These are the activations of a small neural network, seen along a few directions. Each row is one input.
In each table, some parts of the input vary, and every possible input appears once, in random order.
Descriptions start from the smaller parts, as in this example, which fits no table here: one of 8 places around a ring, together with either a single point or one of 11 places along a line or (one of 3 separate values, together with one of 6 places along a line).
Shared parts are said once, and a part with two or three values counts as separate values.
In the rows, 128 means zero.

Other details of the inputs vary at random and push rows far along two fixed directions, the same in every table; ignore that.

A family of inputs:
row 1: [104 196 123 166 136  95 156 129 153 101 131 104 147 136 116 131]
row 2: [ 67  94 135 142 222 157 136 145  93  76  72 173 102  94 136 118]
row 3: [ 54 117 147 161 220 130 126 128 138  75  33 149 110  90 137 122]
row 4: [153  77 124  69 128 168  92 137  89 185 149 180  84 130 159 121]
row 5: [114  29 127  95 183 193 122 144  68 116 101 172  88  96 137 125]
row 6: [ 65 157 137 174 201 110 132 131 132  72  56 141 139 100 131 115]
row 7: [160 155 118 119  83 111 117 119 142 158 157 109 139 144 129 133]
row 8: [138 157 118 153  99 108 154 120 143 108 142  78 160 130 104 140]
row 9: [163 138 122 121  80 107 114 122 126 136 156 119 183 158 122 115]
row 10: [153 173 124 159  79  97 137 124 130 116 139  91 175 124 110 125]
row 11: [134 164 119 146 102  97 143 123 143 107 154 101 186 162 109 123]
row 12: [153 162 121 115  90  99 108 122 141 157 163 130 166 172 135 115]
row 13: [169 116 114  84  90 150 123 134 110 181 193 140 102 150 139 135]
row 14: [144 139 131 116  99 128 138 123 159 162 160 111  98 142 128 145]
row 15: [ 63 141 131 175 195 106 148 128 136  49  71 123 175 126 111 114]
row 16: [109  68 147 127 166 156 117 128 118 112  69 143  99  89 132 127]
row 17: [142 165 137 133  96 106 125 118 168 160 137 110 116 138 131 135]
row 18: [102 220 119 169 129  79 155 117 183 115 138  88 147 151 118 140]
row 19: [151 133 131 120  90 129 141 123 155 152 159 102 108 136 119 145]
row 20: [108 108 127 111 170 154 126 143  99 134 131 173  90 124 147 123]
row 21: [ 90 135 127 150 176 130 147 134 123  89 101 132 127 114 124 127]
row 22: [155  36 117  66 130 189 112 133  86 161 152 154  85 124 140 137]
row 23: [150 151 131 116  93 116 116 121 150 169 148 122 116 141 137 134]
row 24: [158 135 125 125  81 126 145 122 143 140 165  93 131 135 112 144]
row 25: [144 180 138 151  84  94 134 116 174 142 134  91 137 134 119 136]
row 26: [118  49 135  97 178 179  99 146  64 127  95 196  92  95 153 112]
row 27: [ 67 165 133 176 192 101 133 123 152  74  57 122 144 108 128 123]
row 28: [173 146 125 141  65 114 128 131 105 131 155 109 166 121 115 121]
row 29: [133 161 126 128 107 116 142 123 161 150 157 107 114 145 125 142]
row 30: [138 136 118 106 113 120 122 127 133 148 170 136 146 173 132 123]
row 31: [107 198 126 172 132  94 157 134 143  97 135 111 150 132 116 127]
row 32: [152  51 125  65 130 165  82 133  86 164 142 182 121 146 151 110]
row 33: [134 151 127 133 106 118 144 123 155 136 151 101 123 137 118 142]
row 34: [166 124 117  89  90 134 103 122 127 187 166 136 111 147 145 132]
row 35: [ 89 124 142 153 170 131 151 126 153  94  88 116 107 108 119 137]
row 36: [ 38 118 133 149 242 127 130 134 132  65  60 166 133 129 135 110]
row 37: [190  81 120  90  64 140 102 126  94 155 167 131 169 148 125 115]
row 38: [157 131 138 130  85 122 126 120 146 144 133 105 127 123 122 135]
row 39: [138 195 124 153  98  90 132 125 146 130 142 107 157 138 123 125]
row 40: [128 167 136 170 104  95 141 118 154 103 107  85 162 115 108 131]
row 41: [149  45 116  61 136 186 108 133  93 171 155 161  75 131 146 138]
row 42: [108  77 135 127 161 156 139 130 117 104  98 128 108 101 121 136]
row 43: [158  57 132  71 117 172  95 130 103 178 137 161  81 121 148 131]
row 44: [ 92 154 135 155 171 115 124 137 119 101  90 154 130 111 137 113]
row 45: [128  61 138 114 140 166 136 129 117 123 112 126  96 103 120 139]
row 46: [187  90 118 103  68 156 134 138  80 148 184 124 134 125 117 131]
row 47: [101 154 133 140 162 118 118 136 119 125 107 162 119 121 145 115]
row 48: [145 163 123 156  91  99 134 117 143 115 126  86 169 125 112 131]
Description of these inputs: one of 2 separate values, together with one of 4 places along a line, together with either a single point or one of 5 places along a line.
The inputs of row 47 and row 20 match in every part but the choice among 2 separate values. If row 26 is changed in the same way as row 47 into row 20, which row does it become?
> row 2
The inputs of row 29 and row 23 match in every part but the choice among 2 separate values. If row 5 is changed in the same way as row 29 into row 23, which row does it become?
> row 10
Start at row 37 and move only the place on the line of 4, one step at a time. The first step leads to row 9. Which rows follow, in order?
> row 32, row 12
Change only the choice among 2 separate values in row 34. List by row number the other rows that result.
> row 18
Change only the choice among 2 separate values in row 9. List by row number the other rows that result.
> row 11

A family of inputs:
row 49: [172 140 116 113  73 125 132 128 121 157 187 116 141 153 124 130]
row 50: [123  87 134 111 145 155 129 131 118 135 124 146  97 121 136 132]
row 51: [ 80 161 132 152 178 113 136 126 157 114  95 130 106 123 135 132]
row 52: [175  60 131  94  86 166 121 133  92 151 156 129 118 117 120 130]
row 53: [111 139 131 134 151 118 118 130 130 115 110 145 137 131 135 117]
row 54: [154 129 119 113  96 124 123 129 119 141 163 126 153 150 125 124]
row 55: [129 159 123 131 120 117 137 127 143 138 146 117 126 141 127 132]
row 56: [158 116 131 138  86 128 138 122 127 121 132  95 149 116 110 134]
row 57: [180  72 126  88  87 155  97 128  91 162 146 144 128 125 137 122]
row 58: [187  99 124  92  66 141 106 131  96 167 170 137 139 137 130 121]
row 59: [117 171 126 165 120  94 141 128 134  95 120 107 180 132 110 119]
row 60: [ 89 147 133 142 169 122 135 124 156 120  99 127  96 118 135 139]
row 61: [155 134 120  98  94 130 120 126 132 171 171 130 121 154 136 133]
row 62: [162 109 125  89 100 143 106 130 112 174 163 155 113 146 147 124]
row 63: [133 198 127 184  90  81 159 123 150  88 136  71 189 127  95 131]
row 64: [132  94 136 100 131 154 121 126 139 164 131 137  70 121 140 142]
row 65: [ 89 215 137 168 148  78 132 118 189 124 102 114 126 137 135 130]
row 66: [ 83 156 132 152 177 119 143 127 152 103  95 125 112 117 129 135]
row 67: [108 134 124 143 154 123 134 133 122  98 116 131 144 128 123 120]
row 68: [110 131 127 143 151 126 137 130 127  96 112 124 138 120 120 128]
row 69: [119  84 133 117 152 154 127 133 115 116 112 144 110 115 128 128]
row 70: [104 233 131 173 125  69 141 119 186 120 121 102 150 146 125 128]
row 71: [196 176 114 148  25  91 144 117 134 134 185  63 196 147  98 131]
row 72: [100  72 131 124 181 158 122 141  85  97  90 162 122 103 131 115]
row 73: [149 152 120 122  94 113 129 126 132 148 167 121 147 155 128 127]
row 74: [114 107 129  99 154 145 109 127 131 159 123 156  86 133 150 131]
row 75: [102  68 131 121 180 155 112 132  93 102  78 159 127 105 136 116]
row 76: [134  92 134  99 132 157 125 129 129 156 134 139  82 123 136 138]
row 77: [ 81 120 134 169 185 126 139 128 123  63  59 122 143  92 117 124]
row 78: [ 93  84 131 118 190 159 126 136 106 111  97 164  95 110 142 128]
The inputs of row 62 and row 58 match in every part but one. If row 49 is changed in the same way as row 62 into row 58, which row does it become?
> row 72
Describe the family of inputs behind these rows.
> one of 5 places along a line, together with one of 6 places along a line
Start at row 77 and move only the place on the line of 6, one step at a time. The first step leads to row 63. Which rows follow, in order?
> row 68, row 78, row 66, row 60
